Each row below is a small network's average activation on inputs in which a field has the value named, seen along a few directions.
Related values have similar rows: they may be neighbours, one step apart, or belong to one group.
In the rows, 500 means zero.
Strong random noise was added to every row along 24 fixed directions; ignore it. To show where, here is one row again and again, with new noise each time:
[580 445 492 292 424 549 427 642 474 624 474 825 628 470 600 691 606 634
 525 280 608 560 572 442 516 360 524 585 445 393 346 693 745 404]
[461 646 707 434 574 467 395 331 478 498 403 540 407 487 403 450 661 562
 623 464 379 521 549 792 552 481 651 430 490 464 479 385 583 491]
[492 463 433 613 694 320 521 909 425 413 353 578 439 313 514 663 469 405
 477 390 459 510 606 629 526 717 502 301 294 529 269 392 544 376]
[506 521 476 528 502 564 462 613 468 544 531 511 485 305 435 216 529 524
 404 417 695 398 691 538 462 387 675 468 440 740 631 548 283 429]
[462 558 587 430 502 374 333 419 744 771 422 579 331 620 323 592 355 462
 411 355 293 567 481 409 473 405 660 719 432 396 361 754 587 468]
[482 691 410 635 724 369 607 751 816 481 571 447 571 593 688 687 682 485
 446 624 591 371 639 580 429 619 393 420 726 393 725 229 588 664]
[314 575 749 473 427 611 596 399 407 351 255 687 507 583 468 399 497 259
 713 551 499 417 338 641 435 538 501 251 399 678 311 669 244 779]
[550 532 548 507 569 438 700 326 592 448 509 738 616 617 610 495 582 339
 546 468 469 543 304 256 717 318 393 572 388 442 640 429 620 686]
[524 460 369 672 780 506 668 469 218 492 500 478 554 659 429 662 462 487
 648 536 507 443 567 759 518 342  50 349 578 615 358 475 566 404]
[352 480 471 564 693 648 376 603 606 366 346 420 468 586 586 755 640 537
 327 405 517 629 533 579 283 501 470 526 522 389 618 429 355 486]
[588 593 518 437 544 570 402 663 377 648 502 345 639 703 598 510 252 475
 207 609 617 663 533 515 264 708 196 441 742 388 557 420 509 536]
[495 439 618 420 497 560 443 390 328 487 395 540 558 530 515 436 536 372
 422 552 533 602 466 591 410 540 664 659 414 575 699 429 348 496]
[476 338 450 715 663 602 509 668 209 498 714 556 472 403 503 394 502 368
 562 452 586 413 369 675 537 539 593 438 409 662 426 532 356 419]
[500 564 520 444 274 223 556 524 573 504 515 533 317 403 455 828 518 514
 489 451 360 482 516 680 371 611 724 577 584 459 340 590 610 567]
[520 422 462 514 521 343 483 383 396 402 583 611 377 541 722 572 504 262
 364 450 346 493 626 452 265 574 631 435 404 623 620 350 517 534]
[379 352 532 544 642 296 588 506 406 283 449 246 508 402 622 528 437 370
 428 264 383 528 275 431 604 717 378 430 347 421 551 346 331 459]
[604 597 704 622 731 435 424 589 501 560 733 626 415 652 496 569 627 740
 560 470 609 503 449 362 432 340 555 457 566 485 503 581 362 369]
[536 561 476 294 503 512 546 413 145 357 362 438 668 684 353 517 398 771
 550 423 675 539 551 371 422 585 337 614 670 491 392 745 348 445]
[253 563 396 476 797 579 520 122 344 489 330 652 734 654 555 375 640 273
 607 459 503 344 607 472 319 460 392 486 476 646 574 355 667 704]
[484 500 467 399 421 474 530 288 405 413 527 566 401 567 452 577 513 481
 544 304 592 658 737 563 605 342 351 573 681 598 540 521 499 332]
[466 593 371 704 700 337 512 461 453 468 422 679 461 594 477 306 388 250
 370 509 403 470 392 374 504 455 450 416 372 726 466 450 435 683]
[476 497 519 360 419 484 332 347 210 762 625 501 527 256 341 385 535 606
 469 359 438 503 431 716 369 476 718 576 536 526 324 523 740 430]
[643 489 431 439 153 445 554 319 316 404 559 607 384 587 517 465 377 359
 454 702 396 539 461 566 377 492 640 570 565 668 514 605 390 626]
[628 552 611 665 600 499 273 466 681 616 472 387 471 649 353 347 265 610
 432 552 275 548 513 382 741 545 602 797 303 296 530 594 584 171]
[544 626 573 422 186 565 605 366 652 472 683 242 675 419 325 343 445 740
 461 563 608 501 670 379 588 430 355 671 809 521 691 569 462 320]
[765 376 684 512 293 533 624 535 474 525 737 535 271 555 582 669 354 532
 615 618 435 509 527 421 538 503 638 460 381 397 448 662 553 457]


Values of F:
f2: [327 639 490 486 386 248 540 398 686 483  82 554 465 569 484 581 380 342
 587 397 595 413 553 475 446 436 385 526 479 587 374 658 279 492]
f8: [678 379 383 369 164 636 627 460 466 496 457 304 471 296 724 621 489 603
 451 492 615 367 709 678 359 431 623 578 384 350 668 574 560 470]
f6: [421 752 641 555 434 510 623 475 581 553 710 700 605 392 298 533 613 493
 469 494 493 488 366 528 390 492 504 420 754 529 324 483 685 651]
f11: [483 376 425 366 484 564 577 710 540 696 787 710 684 348 425 438 593 345
 480 444 529 464 518 491 590 465 443 447 631 654 431 487 669 497]
f9: [440 441 643 477 530 468 572 531 448 518 535 523 468 485 383 501 493 447
 523 478 585 571 424 443 672 667 586 557 520 598 555 437 521 662]
f10: [450 475 411 531 484 569 327 390 657 455 564 461 466 519 654 315 457 516
 271 232 406 566 508 374 641 364 243 323 504 490 532 441 588 465]
f7: [615 483 397 310 439 505 514 477 474 513 372 595 542 541 423 401 456 441
 374 561 347 639 435 417 462 283 292 371 463 552 428 523 442 530]
f1: [526 322 354 488 466 605 331 499 426 474 509 592 444 552 417 495 476 394
 353 674 236 693 401 400 324 393 569 553 411 632 487 491 371 424]
f5: [733 315 518 289 518 327 559 424 332 429 679 386 391 691 414 525 414 548
 533 532 278 597 516 412 648 527 541 643 530 473 638 548 351 318]
f4: [576 551 363 449 435 676 552 509 486 483 510 540 865 638 243 266 377 360
 322 615 260 436 406 680 524 433 382 753 631 543 555 667 412 383]
f3: [747 494 407 643 477 555 537 482 317 573 780 343 460 434 496 469 360 728
 350 410 691 643 436 414 606 294 274 592 600 364 527 514 562 220]
The values of F form a ring.
Q: Name the neighbours of f11, in listed order.
A: f6, f10
Q: Name the neighbours of f2, in listed order.
A: f9, f4
Q: Name the neighbours of f8, in listed order.
A: f5, f3

Values of G:
g10: [433 480 206 515 466 690 779 345 485 450 590 382 469 444 327 354 458 338
 649 633 640 458 355 255 453 328 466 565 601 488 494 593 282 639]
g5: [416 662 349 445 462 428 547 510 483 466 285 464 645 545 543 525 368 262
 368 441 484 443 584 698 309 648 366 540 615 442 476 477 492 536]
g2: [744 499 811 402 352 487 594 380 311 504 590 484 400 625 530 591 430 608
 632 810 553 560 619 436 347 584 551 398 505 507 538 473 458 467]
g6: [630 455 407 436 543 547 419 664 640 396 310 632 366 633 783 488 569 494
 519 344 582 641 419 613 860 231 318 350 392 339 608 478 358 529]
g9: [482 732 654 518 320 559 477 392 695 534 405 651 574 492 644 477 507 438
 443 477 520 383 793 614 347 434 490 397 484 525 536 521 703 548]
g3: [484 487 535 567 404 609 364 610 588 517 489 535 553 463 480 436 505 533
 312 470 425 656 163 569 577 338 465 556 481 476 489 586 375 522]
g1: [482 519 591 464 608 592 414 627 518 469 622 385 430 535 450 497 427 473
 331 383 581 699 626 422 564 799 611 641 603 347 641 421 508 431]
g4: [452 563 439 486 429 596 358 311 486 329 419 562 444 548 435 289 578 543
 598 677 455 509 599 471 602 666 796 598 520 578 583 387 556 604]
g7: [365 483 420 722 476 686 545 622 668 513 328 478 632 407 635 494 472 348
 407 456 552 151 683 794 375 513 509 465 328 613 553 603 514 568]
g8: [556 627 574 635 579 375 531 289 480 423 695 468 290 586 595 387 456 660
 623 224 713 345 774 350 690 501 548 503 542 486 578 580 536 379]
The values of G form a ring.
Q: A walk along G starts at g4 and steps to its neighbour g7. Put g6, g9, g3, g8 in the order it reaches them.
A: g8, g9, g3, g6
Q: How many steps from neighbour to neighbour lead from g1 to g5, at the fewest?
A: 4

Values of C:
c8: [437 310 643 584 427 786 493 497 455 414 586 557 335 476 745 695 392  44
 497 639 623 793 798 372 166 607 403 307 433 534 532 283 395 215]
c2: [685 668 533 142 659 549 492 540 435 586 496 724 511 453 298 468 628 708
 564 434 456 760 603 208 508 367 562 439 485 239 347 452 775 454]
c11: [653 525 676 300 348 682 584 463 403 564 594 405 163 406 236 471 448 562
 566 351 451 520 713 963 686 491 860 563 498 390 519 703 536 543]
c4: [491 352 523 318 318 216 502 411 505 514 306 527 567 623 718 475 259 210
 625 598 349 548 536 344 531 514  14 190 468 689 366 403 454 385]
c10: [514 575 495 452 215 793 743 274 595 276 516 461 815 476 405  27 353 537
 494 514 587 353 638  66 694 394 335 568 455 640 656 752 436 545]
c6: [491 676 824 619 337 737 422 553 563 415 755 606 707 552 431 294 298 275
 529 523 229 591 416 674 615 653 193 281 627 366 187 561 584 107]
c7: [518 410 535 568 604 796 460 555 324 425 492 876 440 705 496 668 718 491
 442 641 704 687 509 610 511 473 747 650 548 704 698 451 527 814]
c3: [377 509 637 635 677 522 524 239 477 259 351 427 404 664 319 456 653 538
 597 778 366 539 296 430 568 623 684 566 438 636 677 298 328 778]
c5: [495 396 812 320 717 374 479 405 423 534 477 677 686 646 454 433 665 554
 599 295 466 581 350 401 831 403 340 498 409 577 577 460 490 417]
c9: [528 662 613 429 502 384 490 605 612 383 541 431 623 572 687 427 627 752
 773 496 600 133 630 493 447 632 624 410 563 366 540 645 324 407]
c1: [553 527 566 679 782 497 846 688 464 281 662 605 738 610 298 560 520 453
 369 514 263 257 862 559 507 591 346 374 491 835 642 469 600 566]
The values of C form a ring.
Q: A walk along C starts at c8 and steps to its neighbour c10. Put c2, c11, c3, c5 in the order it reaches them.
A: c2, c11, c3, c5
Q: Name the neighbours of c7, in listed order.
A: c4, c1
